A small network was shown many inputs. Here are its activations along a few directions, one row for each input.
Each table varies a few parts of the input and shows all the possible inputs, shuffled.
Descriptions start from the smaller parts, as in this example, which fits no table here: one of 3 separate values, together with either a single point or one of 9 places around a ring or (one of 5 places around a ring, together with one of 6 places along a line).
Shared parts are said once, and a part with two or three values counts as separate values.
In the rows, 128 means zero.

Other details of the inputs vary at random and push rows far along two fixed directions, the same in every table; ignore that.

Rows:
row 1: [100  74 144 139 108 111 179  94  91 104 130  84 112 165]
row 2: [100 134 128 117 135 137 154 100 147 120 114 110 149 127]
row 3: [118 134 141 166 197 132  76 123 122 123 122 152  51 150]
row 4: [160 145 119 139 137 131  83 177 130 136 134 169 125 103]
row 5: [109 121 114 109  76  97 140 186 115 125 158 153 199  64]
row 6: [108 204 110  94 130 128 148 153 137 148 113 159 165  57]
row 7: [151 177 127 170 130 170  61 146 156 136 132 175 109 105]
row 8: [ 95  99 131 127 124 130 168  89 132 111 126  92 147 149]
row 9: [111 129 137 128 209 120 108 107 130 131  96 134  81 164]
row 10: [ 98  97 135 103 123 105 197  94 106 119 105  87 140 153]
row 11: [101 159 115 113 150 113 121 162 129 131 135 159 150  82]
row 12: [147 141 116  94  71 139 156 159 146 138 147 119 220  76]
row 13: [159  68 143 138 124 140 141  84 129 117 118  75 126 190]
row 14: [ 99  95 138 151 118 136 148  96 125 102 139 100 124 147]
row 15: [134 127 142 167 134 156  93 105 144 123 122 138 102 149]
row 16: [112 112 120 114 109 106 138 163 113 113 150 135 158  97]
row 17: [160  94 134 116  97 121 161 121 103 127 123  95 144 151]
row 18: [102 112 126 122 144 108 140 140 114 114 139 133 134 118]
row 19: [113 149 115 110  59 117 164 168 109 117 152 138 182  66]
row 20: [153 136 118 123  63 123 152 168 111 128 141 136 170  90]
row 21: [114 197 122 145 135 161  98 144 160 124 139 171 132  73]
row 22: [153 141 123 137 150 144  69  87 180 154 134 118  55 181]
row 23: [121  71 102  77  85  75 155 129 133 142 167  92 151 144]
row 24: [139  87 136 140  86 121 154 126  97 121 131 106 132 152]
row 25: [152 127 119 119 133 116 106  92 142 157 132 110  55 186]
row 26: [120 216 121 129 187 167  87 120 175 149 100 166 117  93]
row 27: [106  79 144 129 120 111 186  89  95 106 123  87 114 170]
row 28: [153  71 131 110 123 108 142 134 109 123 129 100 151 151]
row 29: [112 187 118 107 196 126  99 148 147 149 104 169 126  92]
row 30: [145  78 128 133  73 130 160 124 126 110 140  97 169 140]
row 31: [170 114 140 126 186 132  91 128 127 147 109 129  94 170]
row 32: [144 111 133 152 154 126  83 144 119 132 127 151  96 148]
row 33: [119 146 142 145 175 135 124  95 119 129 101 129  71 159]
row 34: [117 168 116 132  87 148 119 156 148 116 152 151 169  68]
row 35: [176 191 130 124 141 152  97 157 132 159 116 162 119 104]
row 36: [141 114 150 162 138 137 113 101 110 127 108 128  71 173]
Each input here is: one of 3 separate values, together with either a single point or one of 11 places along a line.
Question: Changing only the choice among 3 separate values turns row 17 into row 13. The same change can be made to row 24. Which row results?
Answer: row 7
Question: Which other rows does row 28 become when the place on the line of 11 takes its other values? List them by row number.
Answer: row 3, row 4, row 5, row 9, row 11, row 16, row 18, row 29, row 31, row 32

Rows:
row 37: [ 90  60 137 115 131 113 168  80 129 107 121  79 153 173]
row 38: [ 78  60 140 140 119 107 189 125  81  73 143  99 155 128]
row 39: [147  76 145 132 105 133 167  89 115 115 123  75 125 179]
row 40: [139  68 130 109  74 104 174 150  99 124 145  99 189 129]
row 41: [149 142 109 102  63 114 142 192 122 138 150 148 211  59]
row 42: [126  50 131 125  91 121 174  87 130 111 142  68 148 175]
row 43: [168 164 124 149 168 145  47 149 153 149 128 171  79 127]
row 44: [129 184 134 151 179 163 103 114 149 134  99 153  99 123]
row 45: [139 108 144 134 193 125 119 100 116 133  91 119  85 177]
row 46: [179 184 130 160 165 162  56 143 144 146 109 169  77 128]
row 47: [145  66 144 157 150 124 118  74 111 123 105  91  49 226]
row 48: [138 164 115 132 104 125  93 183 128 146 147 176 136  83]
row 49: [144 168 133 156 135 146  81 129 132 143 131 156  81 128]
row 50: [107  75 142 106 115 113 199  95  98 114 119  73 156 153]
row 51: [155  59 163 167 159 150 113  64 121 117  90  89  76 230]
row 52: [117 173 107 108 142 126 110 153 149 136 135 152 146  83]
row 53: [149 154 110  95  57 119 152 188 120 132 156 144 205  60]
row 54: [138 170 125 158 122 151  95 128 149 137 129 159 102 115]
row 55: [115  68 137 120 170 104 141  99 117 126 121  94 106 187]
row 56: [140 177 126 139 212 139  56 132 155 149 111 172  69 130]
row 57: [114 180 134 141 167 140  99 119 134 141 116 156  79 120]
row 58: [100  30 140 139  63  99 198 140  75  67 166  81 182 128]
row 59: [105 177 130 148 163 144  90 124 146 134 106 169 103 112]
row 60: [120  50 124 101  54 106 203 108 119 108 160  56 184 147]
row 61: [108 161 112 106 119 104 133 166 127 141 132 162 158  73]
row 62: [158 170 126 155 152 139  57 150 138 150 121 178  74 125]
row 63: [128 129 148 152 213 151  96  64 147 127 101 107  35 204]
row 64: [154  43 150 151 170 121 107  84 116 126 118  87  60 234]
row 65: [161 155 122 129 140 137  83 148 144 139 142 150 101 122]
row 66: [151 163 125 126  88 144 124 160 126 137 144 145 165  81]
row 67: [125  74 136 132  93 118 168  88 111 115 131  80 115 177]
row 68: [145 181 113 123  99 128 102 171 132 141 147 171 130  82]
row 69: [ 89  59 135 101  92 109 211 103 105 104 117  76 205 140]
row 70: [141 208 136 150 193 169  82 122 151 140  98 163  71 120]
row 71: [134 145  94  96  58 116 137 185 142 132 170 140 206  54]
row 72: [118  74 155 139 197 128 130  50 123 122 107  73  52 225]
row 73: [125 101 138 123 162 117 143 122 108 129 110 119 124 153]
row 74: [140 153 116 121  66 142 153 157 139 128 144 137 198  71]
row 75: [150 190 135 152 216 161  64 121 142 144  86 168  57 140]
row 76: [126  51 139 133 106 127 142  92 132 110 131  86 140 180]
row 77: [133 170 126 119 180 133  90 132 147 139 124 152  89 124]
row 78: [ 85 183 102 107  79 121 161 162 142 129 146 153 198  42]
row 79: [ 94 153 106  95  90  97 156 185 118 137 149 159 194  51]
row 80: [ 95 168  99  93  82 105 159 174 126 131 144 152 194  46]
row 81: [ 95  94 135 120 121 113 181  83 115 114 118  82 118 165]
row 82: [136 192 121 111 148 135 115 161 133 139 120 165 134  81]
row 83: [101 185 105 111 116 135 132 152 161 131 146 152 178  60]
row 84: [128  50 132 111  78 109 178 103 112 116 157  66 160 161]
row 85: [143 180 132 170 150 162  49 136 153 141 113 182  78 122]
row 86: [103 161 109  89  94 105 158 165 121 131 142 148 172  66]
Question: Describe the family of inputs behind these rows.
Answer: one of 2 separate values, together with either a single point or (one of 3 separate values, together with one of 8 places along a line)
Question: Changing only the choice among 2 separate values turns row 81 into row 67. The same change can be made to row 56. Which row results?
Answer: row 43
Question: Changing only the choice among 2 separate values turns row 60 into row 63. The same change can be made to row 41. Which row results?
Answer: row 45
Question: Which other rows does row 82 become when the place on the line of 8 takes its other values? List them by row number.
Answer: row 44, row 45, row 50, row 69, row 70, row 73, row 75
